Each row below holds a small network's activations on one input, seen along a few directions.
In each table, some parts of the input vary, and every possible input appears once, in random order.
A made-up example of a description, with smaller parts first: values(3) and (point or ring(9) or (line(6) and ring(8))).
Shared parts are said once, and a part with two or three values counts as separate values.
In the rows, 128 means zero.

Table:
x1: [ 46  18 105  11 153 164  75 182 101   5  67]
x2: [148 148  92 190 152 117 193 178 109 126  93]
x3: [116 134  70 133 152  90 195 139 112 171 100]
x4: [121 155  46 191 175 108 171 113 140 116 120]
x5: [126 126  12 140 167 104 178 116 140 147 122]
x6: [142 152 233 109  76 138  81 146 140 132 170]
x7: [128 145 209 154 120 167  40  68 161 115 153]
x8: [154 137 182  80 107 137  69 123 107 184 162]
x9: [130 125 147 115  99 135  74  60 144 158 165]
x10: [154 128 211 144  66 165 130  95 102 109 181]
x11: [144 139 102 141 141  83 200 188 152 144  74]
Q: Describe the family of inputs behind these rows.
A: point or (values(2) and ring(5))
Q: Start at x8 and move only the ring(5) part, one step at a time. The first step leads to x9. Which rows follow, in order?
A: x7, x10, x6
Q: Which other rows does x5 become when the values(2) part takes its other values? List them by row number.
A: x9

Table:
x12: [135 143 170 149  78 140 113 130 187  96 129]
x13: [114 121  94 133 198 106 118 135 130 126  98]
x14: [159 111 164 145 109 174 124  84 144 100 152]
x15: [116 166 166 127  89 157  98 118 146 113 138]
x16: [150 138 168 101 110 118  91 107  97 120 164]
x17: [101 101  66 109 161 124 135 121 146 143 104]
x18: [118 112 114 124 155 125 174 152  74 121 108]
x19: [139 162 152  99  80  96  91 120 121 116 161]
x20: [112 157  86  94 140  96 158 163 110 111 114]
x21: [112 146  96 118 133 129 178 166  89 105 116]
x22: [127 116  83 126 186 102 143 110 108 116 110]
x23: [ 96 138  84 130 166  83 129 167 139 107 122]
x24: [113 161 169 110 123 123  77 123 153 114 155]
x25: [153 100 116 149 129 117 171 164 111 106  81]
x26: [158 114 199 142  94 145 136 117 119 105 150]
x27: [131 162 180 115  90 151 126 128 110 117 148]
x28: [ 83 146 105 139 153 140 158 165 120 110 107]
x29: [177 205 146 206 131 114 172 101 164 238 193]
x30: [147  86  89 170 155 130 160 130 124  97  89]
x31: [111 141 153  78  95 146  98 121 172 142 167]
x32: [121 102  99 170 155 143 145 142 160 109  68]
x33: [152 121 193 127  95 141 109 123  88 134 140]
x34: [134 124 186 151 125 174 118  92 170 108 132]
x35: [113 151 172 126 145 130  85  76 150 127 138]
x36: [136 126  67 112 132  95 126 147  74 113 111]
x37: [139 121 171 138 115 154 104  74 110 131 137]
x38: [106 139  80 142 162 158 130 127 116 107  87]
x39: [126 105  76  89 127  91 141 176 121 140 123]
x40: [112  79  61 102 144 121 141 108 113 150 111]
x41: [142 137 197 142  79 132 128 137 144 113 132]
x42: [124 124 174  87  94 115 107 134 132 156 165]
x43: [114 114 115 151 165 123 182 174 169  86 111]
x44: [128 125 164 134 126 114  83  72 112 137 147]
x45: [161 109 168  69  95 132 108 111 122 154 162]
x46: [130  95  79  98 126 107 136 158  93 158 104]
x47: [ 92 108  86  92 159 116 150 178 159 141 131]
x48: [153 191  55 232 149  96 197 143 134 252 122]
x49: [130 125  96 140 112 117 171 174 128  93 100]
x50: [117 110 144 107 109 151  68 101 159 157 160]
x51: [124 112  78 154 153 148 131 124  80 122  92]
x52: [148  90 143 104 106 125  80  85 137 152 166]
x53: [122 143 172 146 127 178  86  99 138 129 131]
Q: Describe the family of inputs behind these rows.
A: values(2) and (point or (line(4) and ring(5)))
Q: Changing only the values(2) part turns x37 into x51. The same change can be made to x24. Which row results?
A: x23
Q: Changing only the values(2) part turns x19 into x20. The same change can be made to x41. Which row results?
A: x49
Q: Which other rows does x25 become when the values(2) part takes its other values? List them by row number.
A: x26
Q: Which other rows does x36 become when the values(2) part takes its other values? List them by row number.
A: x16
Q: Which other rows does x38 become when the ring(5) part takes its other values? List them by row number.
A: x18, x21, x28, x51
Q: Which other rows does x46 become when the ring(5) part takes its other values? List them by row number.
A: x17, x39, x40, x47

Table:
x54: [152 146 139 192 119 158 119  78 129 134 143]
x55: [129 144 141 140 111 124 124 131 176 151 138]
x56: [109 138 129  99 131 134  96  98 140 156 139]
x57: [134 179 139 171 113 126 126 126 148 130 132]
x58: [106 111  19 114 196  89 176 174  85 160  91]
x59: [141 122 166  85 116 108 115 114  96 160 160]
x60: [153 177 157 165 102 121 143 140 129 135 150]
x61: [ 96 105 149  96 131 165  98 104 133  63 111]
x62: [119 113 136 107 160 137  89  84 129 157 162]
x63: [162 156 175 167  96 123 147 121 107 145 143]
x64: [149 170 132 178 116 147 122  97 146 136 128]
x65: [144 110 141 147 127 148 124  87 164 157 144]
x66: [131  87 171  87 103 134 107 134  93  65 119]
x67: [164 120 166 128  97 128 147 132 140 158 159]
x68: [104 114 138  91 113 129  87 140 132  52 112]
x69: [138 138  28 200 181 104 207 179  99 144  73]
x70: [ 92  71  41 118 200 115 171 199  92  67  52]
x71: [107 112 164  80 104 141 103 158 115  62 121]
x72: [145 139 153 123  91 122 139 136 148 151 158]
x73: [126 104  17 155 180 105 202 199 130 167  80]
x74: [120 146 155  82 113 107 112 130 115 153 156]
x75: [115 152 132  90 130 100 104 111 132 143 145]
x76: [108  79 148 109 129 162  88  91 119  68 118]
x77: [128 140 135 147 111 145 126 109 174 158 137]
Q: Changing only one part turns x68 into x55. The same change can be made to x76. Which row results?
A: x65
Q: Describe the family of inputs behind these rows.
A: line(4) and (point or line(5))
Q: Which other rows agree with x74 in the line(4) part? List them by row number.
A: x56, x58, x59, x62, x75
Q: Which other rows does x54 become when the line(5) part takes its other values? List them by row number.
A: x57, x60, x63, x64

Table:
x78: [112 149 175  91  98 117  78  96 137 147 152]
x79: [117 122  90 173 179 117 167 147 125 138 115]
x80: [180 161 173 150  75 124 111 104 140  99 144]
x81: [162 150 159 153  69 166 114  80 126 136 139]
x82: [ 85 119  76 112 165  97 141 157 117 154 103]
x83: [144 116 186  71 102 120  96 107 111 148 169]
x84: [126 139  78 176 143 139 175 160 113 146  91]
x85: [107 117  58 119 179 129 149 149 150 144 125]
x86: [121  93  90  84 155  91 159 173 101 162 103]
x87: [101  84 155  96 138 179 101 141 113  13  65]
x88: [135 120  86 181 134  92 180 177 139 115 104]
x89: [135 146 182 155 118 144 111  70 134 127 171]
x90: [139 147 156 103 109 150  82 102 159 135 183]
Q: Describe the family of inputs behind these rows.
A: point or (values(2) and line(6))
Q: Which other rows does x78 become when the line(6) part takes its other values? List them by row number.
A: x80, x81, x83, x89, x90

Table:
x91: [121 134 141 162 128 156 108  83 182 190 126]
x92: [160 125 137 123  66  97 133 153 116 184 149]
x93: [ 89  95 141 115 156 150  92  82 169  92 143]
x94: [ 87 102  60 123 211 121 178 181 104 100  89]
x95: [131  91 161  74 106  93 139 141  95  98 153]
x96: [125 163 126 105 124 130 105 114 112 212 163]
x97: [130 134 134  32 155 128  95 115 126 124 138]
x98: [148 176 146 167  70 138 141 157 134 133 117]
x99: [152 141 140 198  98 130 123  79 129 129 120]
x100: [134 104 165 148 147 131 106  92 126  53 115]
x101: [147 137 144 109 100 142 134 159 135  41 120]
x102: [114 135  43 180 174 120 182 181 107 181 103]
Q: Describe the family of inputs behind these rows.
A: values(2) and (point or ring(5))
Q: Changing only the values(2) part turns x102 into x94. The same change can be made to x92. Which row results?
A: x95
Q: Which other rows does x93 become when the values(2) part takes its other values? List them by row number.
A: x91
Q: Which other rows does x97 become when the values(2) part takes its other values? List them by row number.
A: x96
